A small network was shown many inputs. Here are its activations along a few directions, one row for each input.
Each table varies a few parts of the input and shows all the possible inputs, shuffled.
Descriptions start from the smaller parts, as in this example, which fits no table here: ring(8) and (point or line(11) or (values(2) and line(6))).
Shared parts are said once, and a part with two or three values counts as separate values.
(in the rows, 128 means zero)

Other details of the inputs shift rows strongly along two fixed directions, in all tables alike. That doesn't count.
To show where, the next rows are all for the same input, with only those details redrawn:
[137 101 115 107 120 136 132 141 156 115 139 113 126 139 128 102]
[142 102 112 106 121 139 134 141 159 116 141 113 121 136 126 100]
[129 132 102 168 105 100 119 147 123 149 132 154  67  88 131 121]
[ 78  87 147  81 119 104 109 139 147  96 118 119 200 191 148 134]
[ 73  96 144 100 116  91 104 140 135 106 116 131 185 177 149 140]
[157  98 107 100 123 154 141 141 168 113 146 104 117 136 120  88]
[ 53 115 142 140 103  56  88 145 107 126 106 162 160 152 158 162]
[196 109  86 119 123 174 156 141 172 128 161 104  64  99 106  69]

Rows:
R1: [142 135 152 143 114 106 139 111 121 155 155 131 121 119 128 138]
R2: [166 122  92 125 140 185 140 162 158 132 116 128  78 128 104 107]
R3: [162 131 124 128 135 131 142 124 105 143 142 108  91  83  96  90]
R4: [108 101 133  46 132 173 133 150 153 108  90  96 185 212 129 132]
R5: [159 124 133 144 130 138 142 139 159 116 160 140 113 139 130 120]
R6: [187 105  90 134 145 191 132 139 163 118 150 104  84  88 112  69]
R7: [132 169 131 146 103 138 141 140 118 147 118 142  88 122 167 139]
R8: [160 130 136 168 126 106 127 107 129 157 159 137 105  96 113 131]
R9: [118  96 134  87 146 149 112 127 142 133 100 102 177 167 105 133]
R10: [115  78 135  69 155 168 114 140 160  97 106  98 203 199 109 125]
R11: [161 141 145 134 141 140 152 141 128 109 146 131 114 135 115 112]
R12: [ 81 135 134 192 102  42  88 129  80 173 122 175  98  75 138 156]
R13: [147 123 136 172 128 107 120 122 134 131 159 148 116 114 121 134]
R14: [181 141 111 125 140 179 171 120 134 115 150 143  84 112 127 116]
R15: [172 117 108 101 132 185 146 129 150 136 141  88  98 100 124  77]
R16: [ 51 118 133 135 128  84  95 135  85 106  95 184 160 140 159 170]
R17: [146 158 145 135 115 145 144 119 117 157 135 123 104 110 148 130]
R18: [159 136 163  97 136 140 161 110 115 131 147  96 145 141 108 110]
R19: [ 97 122 129 155 127 101  86 125 105 147 109 140 132  98 141 135]
R20: [ 71 151 146  90 147  98 118 103 153  74 128  68 236 171 122 138]
R21: [173 170 104 143 112 154 173 113 104 150 136 152  46  85 135 130]
R22: [112  95 149  51 141 140 134 138 136  80 119  88 199 191 123 103]
R23: [120 139 147 125 128 148 130 148 141 109 125 138 144 159 164 139]
R24: [ 63 205  87 193 120  62 111  90  93 141 113 160 111  64 153 185]
R25: [ 73 156 159 153 119  98 109 154 102 142  86 179 144 175 154 196]
R26: [180 174 110 144 110 173 168 146 128 169 115 137  43 118 120 135]
R27: [ 93 118 129  93 117 140 115 148 133 110 102 119 157 159 167 125]
R28: [115 131 113  41 153 197 157 108 214  83 111  36 229 215 114 119]
R29: [ 73  96 144 100 116  91 104 140 135 106 116 131 185 177 150 140]
R30: [126 117 105 206 122  81  92 138 115 148 142 169  80  67 116 127]
R31: [107 147 155 112 120 112 143  94  82 142 124 145 148 132 146 165]
R32: [100 171 149 194 114  78 104 125  75 193  92 179  98 107 126 195]
R33: [130 146 155 174 134  89 120 126  90 131 137 151 123 111 114 141]
R34: [157 146 145 102 125 168 160 123 128 161 119 109 120 151 114 139]
R35: [112 128 115  48 147 190 144 109 221  62 132  30 239 191 148 104]
R36: [221 106 104 110 159 183 155 116 151 128 162  75  89  79  63  50]
R37: [101 106 127 118 140 107 109 102  97 128 113 140 157 114 125 143]
R38: [176 144 121 141 111 142 159 130 148 141 158 130  78 117 130 114]
R39: [ 81 116 139 102 126 103 118 104  84 131 108 138 163 128 141 150]
R40: [212 137 107 150 138 197 157 129 159 130 163 110  66  89 118  85]
R41: [106 157 167 124 117  93 137 133  90 126 116 141 146 157 142 150]
R42: [135 154  89 146 136 122 139 100 193 113 162  78 132 105 121 120]
R43: [ 87 136 109 197 122  70  91 122  64 145 109 197  92  65 136 165]
R44: [139  89 115 120 138 141 122 149 170 100 147 125 134 141 122 101]
R45: [202 141 109 148 139 187 155 133 149 149 139 123  68 113  94 114]
R46: [ 55 132 152 127 115  84  93 139  83 163  74 151 158 153 136 183]
R47: [112 133 151 128 134 106 127  87  92 137 124 146 157 127 134 164]
R48: [ 69 138 177 143 120  80  91 114  93 141 104 149 186 150 166 178]
R49: [161 152 149 162 135 106 135 109  97 154 143 130 103  90 101 124]
R50: [175 141 112 159 136 149 152 106 111 132 151 150  78  84 116 128]
R51: [113 129 128 182 134  78  95 138  85 130 126 158 109  86 108 127]
R52: [156 105 108 164 132 112 111 120 137 151 150 128  95  76 101 105]
R53: [125 106 116 107 139 166 118 156 158  96 124 120 139 145 147 103]
R54: [ 95 101 151 103 147 111 110 149 122  84 118 129 184 168 125 120]
R55: [131 129  99 111 120 144 142 124 108 125 117 141  95 106 135 122]
- The inputs of R2 and R44 match in every part but one. If R10 is changed in the same way as R2 into R44, which row does it become? => R30
- The inputs of R12 and R3 match in every part but one. If R13 is changed in the same way as R12 into R3, which row does it become? => R33
- Describe the family of inputs behind these rows. => values(5) and (point or (values(2) and ring(5)))
- Change only the values(5) part in R24. List by row number the other rows that result. => R20, R28, R35, R42
- Change only the ring(5) part in R54. List by row number the other rows that result. => R3, R22, R36, R51
- List by row number the other rows that have the values(5) part in common with R47. => R14, R16, R21, R24, R31, R37, R39, R43, R50, R55
- A walk changes only the ring(5) part. It starts at R8 and steps to R1. List the rest of the walk in order. => R38, R5, R13
